A small network was shown many inputs. Here are its activations along a few directions, one row for each input.
In each table, some parts of the input vary, and every possible input appears once, in random order.
A made-up example of a description, with smaller parts first: one of 5 places around a ring, together with either a single point or one of 9 places around a ring or (one of 2 separate values, together with one of 6 places along a line).
Shared parts are said once, and a part with two or three values counts as separate values.

Other details of the inputs vary at random and push rows far along two fixed directions, the same in every table; ignore that.

A family of inputs:
x1: [-11  34  44  -4  55  -1 -55  45 -88 -71  49 -21   0 -23]
x2: [ 13 -44 -67  34 -85  20  29 -50  32  61 -29  -9  18  50]
x3: [-40  25 -55  31  51  28   6 -30  20 -25  -6 -10  24 -39]
x4: [-15 -68 -39   7 -66  58  11 -72  45  65 -17 -15 -36  35]
x5: [ 32 -32  62 -23 -77  12   5  -4 -58  -7  14 -25 -23  73]
x6: [-41  23 -58  12  47  -4  -1   5  55  -7 -24  19 -31 -46]
x7: [-26  38 -72 -22  43  -8  60  20  63 -21  -8  36  -5 -26]
x8: [-37  25 -64  -5  26  44  -8 -51  -3 -19 -30   3 -12 -55]
x9: [-38  32 -57  -6  20  31  12 -51   5 -25 -31   9  -4 -52]
x10: [  -1   43   17  -17   13  -29  -65   50 -108  -54   34   10   -2  -38]
x11: [ 12 -40 -37  22 -47   1  51 -29  83  50 -54 -13  -7  80]
x12: [-24   8 -43  20  42  38   9 -16   4  -6 -38  13  42 -68]
x13: [-37  15 -86  21   6  13 -24 -16   4   2   0  22  -6 -72]
x14: [ 34 -56  -4  31 -40  24  51 -43  73  73 -50 -10  40  33]
x15: [ -3  47  70 -42  30 -29 -42  32 -57 -58  41  16 -45 -53]
x16: [ 50 -22  46 -42 -71 -49  25  38 -11  33  58  17   2  69]
x17: [  -1   51   24  -18    8  -42  -45   51 -100  -61   33   16    6  -35]
x18: [-32 -10 -47  24  39  52 -11  -7   8   2 -16  16  15 -86]
x19: [ 42 -35  73 -26 -31 -21  39  30  10  21  72 -14   2  87]
x20: [-22  46 -33 -11  34  -2  19 -52  40 -14 -35  18  -1 -54]
x21: [ -9  17 -26  15  61  17  -5 -18  30  12 -40  15  36 -73]
x22: [ 35 -68  73  -4 -40  24 -32  25 -63  32   8 -23  14  55]
x23: [  1 -44 -31  15 -35  -6  37 -31  84  64 -52 -10  -8  80]
x24: [-17 -58 -55  21 -50  29  30 -29  52  55 -49 -19 -10  84]
x25: [-32  33 -62   8  56  -5  -2  -4  42 -11 -45  10 -11 -30]
x26: [  4 -56 -41  49 -46  50  40 -58  55  47 -14 -39  20  68]
x27: [-20  24  47   0  47   0 -55  54 -74 -69  70 -13 -19 -38]
x28: [ 22 -38  42  -6 -63  -4   4  47 -47  -9   4 -26 -25 104]
x29: [ 27  71  43 -17  10 -69 -24  54 -67 -64  28  20  10 -38]
x30: [ -9  23 -19  14  55   4  17 -17  40   6 -42  19  44 -71]
x31: [ 14 -41 -30 -30 -59  22  81 -61  89  67  -4  10  -8  52]
x32: [  2 -60  44  -9 -54   2 -29  51 -38  14  25 -23 -52  85]
x33: [ 45 -17  67 -14 -63 -61 -18  19 -27  33  20  -2   4  68]
x34: [ 46 -57  74   4 -56  20   4  30 -57  14   6 -21  23  57]
x35: [ 49 -17  87 -29 -64 -23  11  -5 -24   2  10 -16 -20  70]
x36: [-13  42 -66  13  27 -20 -18 -27  26  11 -24  22  15 -58]
x37: [-49  20 -85  13  42  28  -9   0   9 -22 -41   1 -13 -28]
x38: [ 37 -37  86   2 -17 -20 -27   9 -15  27  36 -39  -3  83]
x39: [-22  31 -62  16  18 -19 -17 -17  39  14  -3  31  -5 -73]
x40: [  5  56  74 -10  64 -49 -26  44 -46 -66  44  -6  10 -23]
x41: [ -4  38  71  -5  61 -34 -46  52 -41 -56  66  -3 -18 -41]
x42: [-18   6 -23  19  52  19  -4  -8  43  15 -19  24  16 -89]
x43: [-11  42 -38  34  53   0  30 -30  54 -26 -12  -5  28 -42]
x44: [ 24  36  70 -49  48 -26  20  81 -50 -49  51  33  25 -54]
x45: [ 37 -27  86 -36 -46 -17 -24  -9 -32  22  12 -18 -31  68]
Each input here is: one of 5 separate values, together with either a single point or (one of 2 separate values, together with one of 4 places along a line).
The inputs of x39 and x41 match in every part but the choice among 5 separate values. If x16 is changed in the same way as x39 into x41, which row does it become?
> x19
The inputs of x25 and x21 match in every part but the choice among 5 separate values. If x23 is changed in the same way as x25 into x21, which row does it become?
> x30
Change only the choice among 2 separate values in x24. List by row number the other rows that result.
> x23
List by row number the other rows that have the choice among 5 separate values in common with x20.
> x4, x5, x8, x9, x15, x31, x35, x45
Change only the choice among 5 separate values in x10. List by row number the other rows that result.
> x1, x8, x22, x37
Change only the choice among 2 separate values in x17. List by row number the other rows that result.
> x33

A family of inputs:
x46: [ 12 -32  20   2 -61  -4 -17   3 -21   3  32 -24  -4  60]
x47: [-20  32 -26  19  43  -2 -54  11 -56 -28   9  -7  10 -43]
x48: [-13  33 -59  11   7  -7   0 -24  11 -40   8  13  -9 -29]
x49: [-47  18 -25  23  44   7 -10  10  26  -8  -4  -1 -30 -30]
x50: [ 18 -12   8 -36 -42 -12  37 -25  18  53   1  10  10  30]
x51: [-36  37  -9 -27  24   6 -17  -4 -31 -58   7   9  -6 -45]
x52: [ -2 -16  -8  -4 -45  13  23 -58  36  51 -25   0  18  -2]
x53: [  6  41  20 -16  54  15   7 -15 -16 -54   7   7   2 -54]
x54: [-37 -57 -51  24 -39  37   4 -27  30  39  -6  -6 -30  28]
x55: [  8 -45 -34  23 -32  30  -8 -27  27  51 -58 -15  20  22]
x56: [ 42 -36  12  -7 -37 -12 -20   6  -9  56  20 -14  13  75]
x57: [  9 -38  54   2 -58  -9 -14  19 -34  38  27   0 -18  27]
x58: [ 32  22  32 -10 -30 -32  10  19 -32 -20 -11  21  -2 -14]
x59: [ -2 -40 -19   2 -22  32 -16 -59  29  60 -38 -16  14  20]
x60: [ -8  28 -33  -5   3  -4   5   9 -16 -58 -19  22 -18 -25]
x61: [ 12  44  24 -19  32 -50  -3  50 -13 -31  41  -7  -7  18]
x62: [ 15 -24  45 -57 -43 -14   3  20 -38   0  38  -2 -21  78]
x63: [ 29 -55  79   4 -25  24 -11  25 -11  19  33 -25  -2  29]
x64: [ 37 -42  68   3 -35  24   8  27 -28  -1   0 -29  15  46]
x65: [-13 -43 -52  -7 -32  18  24 -13  56  44   5  14 -18  32]
x66: [-12 -34 -46  13 -47  29  19 -21  28  12 -38  -7   1  26]
x67: [-25  -2  23  14  57 -33   2  20  25 -13   9  32  35 -40]
x68: [-29 -14 -46  31  12  19  13 -30  97  40 -29  -8 -13 -15]
x69: [ -4 -16 -55  45   8  50  28 -54  64  25 -15 -23  39 -21]
x70: [ 16  36   7   5  43  13  14  18 -19 -63 -13  11   7 -51]
x71: [  6  14  54 -13 -10 -25 -24  36 -37 -12  28  15  -2 -51]
x72: [-13  28 -16  10  40 -17   0  -1  51 -14  -6  12 -35 -39]
x73: [ 59 -25  74   6 -32  -5  -2   9 -29  -5  44 -25   1  55]
x74: [ 12  46 -16   7  39 -21 -47   0 -30 -35   7  11   6 -49]
x75: [-15  37 -51 -14  18 -12   5  15  -6 -36  30  17   4 -15]
x76: [ 15  -6  19 -24  19 -13 -37  40 -24  16  22  16  -7  -6]
x77: [ 20 -15  47  12 -32 -23 -12  12  11  16  22 -37  -6  68]
x78: [-31  10 -11  10  48   7 -57  25 -47 -16   4   6 -14 -62]
x79: [-14  10  32 -20  24   0 -54  12 -80 -19   6  -9  -8  -8]
x80: [ 36 -32  47 -22 -33  -8 -31 -25 -24  31  -5  -8 -14  50]
x81: [ -2  -3 -53  20 -19   4  27 -52  73  45 -26  30  -4 -52]
x82: [ 30 -39  30 -36 -31   0 -13  -9 -11  59   2  -7   2  73]
x83: [  4  46   5 -23   6 -21   9 -29  -8 -18  -7  27  -1 -56]
x84: [-17  34  -8  27  51  23 -10  12 -38 -50  27 -14  18 -44]
x85: [  4 -14 -68  13  16  47  65 -22  65  25 -41   3  31  -5]
x86: [ -2  23 -19  15  26  -2 -47  -3 -21 -11   0  -9  24 -42]
x87: [ 40 -47  54  -6 -33 -15 -45  11 -21  36  13  -2 -27  36]
x88: [  2  -4  17 -13 -15 -13 -22  20 -18 -31  29  18 -41  -4]
x89: [-22 -25 -41  39  21  -2  50 -28  76  26 -57  21  59   2]
x90: [-15  11 -10  21  35  38  11  19 -31 -41 -16  -9  13 -31]
x91: [-18  40 -24  20   2 -11  -6  -4 -29 -13  13   8  16 -44]
x92: [-29  36  -5 -11   9   1   0 -18 -32 -12  -4  14   4 -47]
x93: [  8  22 -40  10  23   4 -17  -8  -2 -15 -48  18   4 -39]
x94: [ -6  11 -61  26   8   2  40 -34  81   9 -62   1 -14   1]
x95: [ 23  36  26 -34  -8 -36  18  55 -45 -22   7  26  12 -16]
x96: [-26   0 -29  14 -14   3 -16   2 -36 -25  24 -13 -12  15]
x97: [ 21 -42   3 -25 -64  -1  24  26  -7  16   2   0 -11  88]
x98: [ -8  -5 -55  -9  31  47  58 -52  65  30 -20   1  26 -13]
x99: [ 13  -1 -26  29 -14 -16  18 -37  69  26 -10 -17 -14  40]
x100: [  1 -53  35  -6 -56   6 -21  16  -9  15  27 -10 -27  42]
x101: [ -7 -11 -10  13   2  14 -32  17 -48  -1 -31  -9   1   4]
x102: [-31 -39 -55  46  16  68  23 -40  58  38 -19  -9   3 -24]
x103: [ 18 -13  47 -42 -14 -27  19  12  13  25  16 -18 -21  79]
x104: [ 16  15  36  -7 -31 -17   1  28 -38 -14 -10   8  16 -19]
x105: [ -3 -28 -24   1  -3  -4  30  -4  86  57  -4  -2 -21  37]
x106: [-10  -3 -66   0  -6   4  42 -28  75  58 -14  33  11 -42]
x107: [-14  14   4   1  44   1 -57  23 -27 -16   2   8   0 -74]
x108: [-36  38 -40  33  40  -5  -5  -4  15 -21   0 -15  -8 -13]
x109: [-20  32 -22  14  30  -1  10  12  30 -27 -39  -6  -1 -25]
x110: [  3 -11  -8  -1 -14  -2  27 -56  70  33 -28 -12 -26  43]
x111: [-32  13  18 -27   4   2 -24  13 -73 -50  23  -4 -27   4]
x112: [ 10 -54  51   0 -31  41  10 -21 -22  28  11 -34  -2  68]
x113: [  4   0  47  16  27 -50   0  21  -6 -16  28  10  52  16]
x114: [ 16  36  39  -3 -15 -34 -20  23 -47 -23  33   1  21 -33]
x115: [ -8 -22  51  -9 -22  -3  -6  -2 -11  18   5 -31 -31  79]
x116: [-12   7 -73   8  15   5  55 -12  86  27 -51   2   1  16]
x117: [ -1  24   4 -16  65  12  11  39  -2 -29  32  17   6 -59]
x118: [ 24  44  22 -26  -3 -47   4  38 -40 -15  44  17  19 -17]
x119: [ 52  -8  51  -1 -67 -42  -1  -3 -22  20  30  -2  -1  38]
x120: [ 48 -41  33  -4 -29   7  28  10   5  34  39 -26  20  73]
x121: [-40  28 -37   2  19   9  -8  29 -55 -67 -12   8 -15 -32]
x122: [-28  28  33 -11  69 -35   8   2  -3 -38   1  28  45 -37]
x123: [  5  27 -31 -15  35  -2 -13  31 -20 -11 -26  21  16 -25]
x124: [-25  40  12 -14  41  -7  -6  -6  13 -28  -9  -9  -9 -24]
x125: [-11  33  24 -13  53  28  -1  -4 -22 -47   7  -6  20 -59]
x126: [-13  13  24   7   9 -11  -6  42 -29 -30 -12 -17 -23  29]
x127: [ 23 -25  57 -39 -54 -16 -11  -5 -40 -13  26  -4 -37  67]
x128: [  3 -28 -44  33  13  46  32 -50  81  31 -20   6  -1 -33]
x129: [  0  13  21   2 -27 -10   1  29 -57 -14  -9   8   3  -6]
The inputs of x90 and x112 match in every part but one. If x123 is changed in the same way as x90 into x112, which row does it become?
> x82
The inputs of x68 and x77 match in every part but one. If x71 is changed in the same way as x68 into x77, which row does it become?
> x114
What do these inputs look like to the network?
> one of 4 separate values, together with either a single point or (one of 4 places along a line, together with one of 5 separate values)
Change only the choice among 5 separate values in x52. List by row number the other rows that result.
> x51, x59, x124, x125
Change only the choice among 4 separate values in x125. List by row number the other rows that result.
> x63, x64, x69
Change only the place on the line of 4 in x109. List by row number the other rows that result.
> x94, x116, x126
Change only the place on the line of 4 in x66. List by row number the other rows that result.
> x60, x97, x121
Change only the choice among 4 separate values in x75. List by row number the other rows that result.
> x62, x65, x97
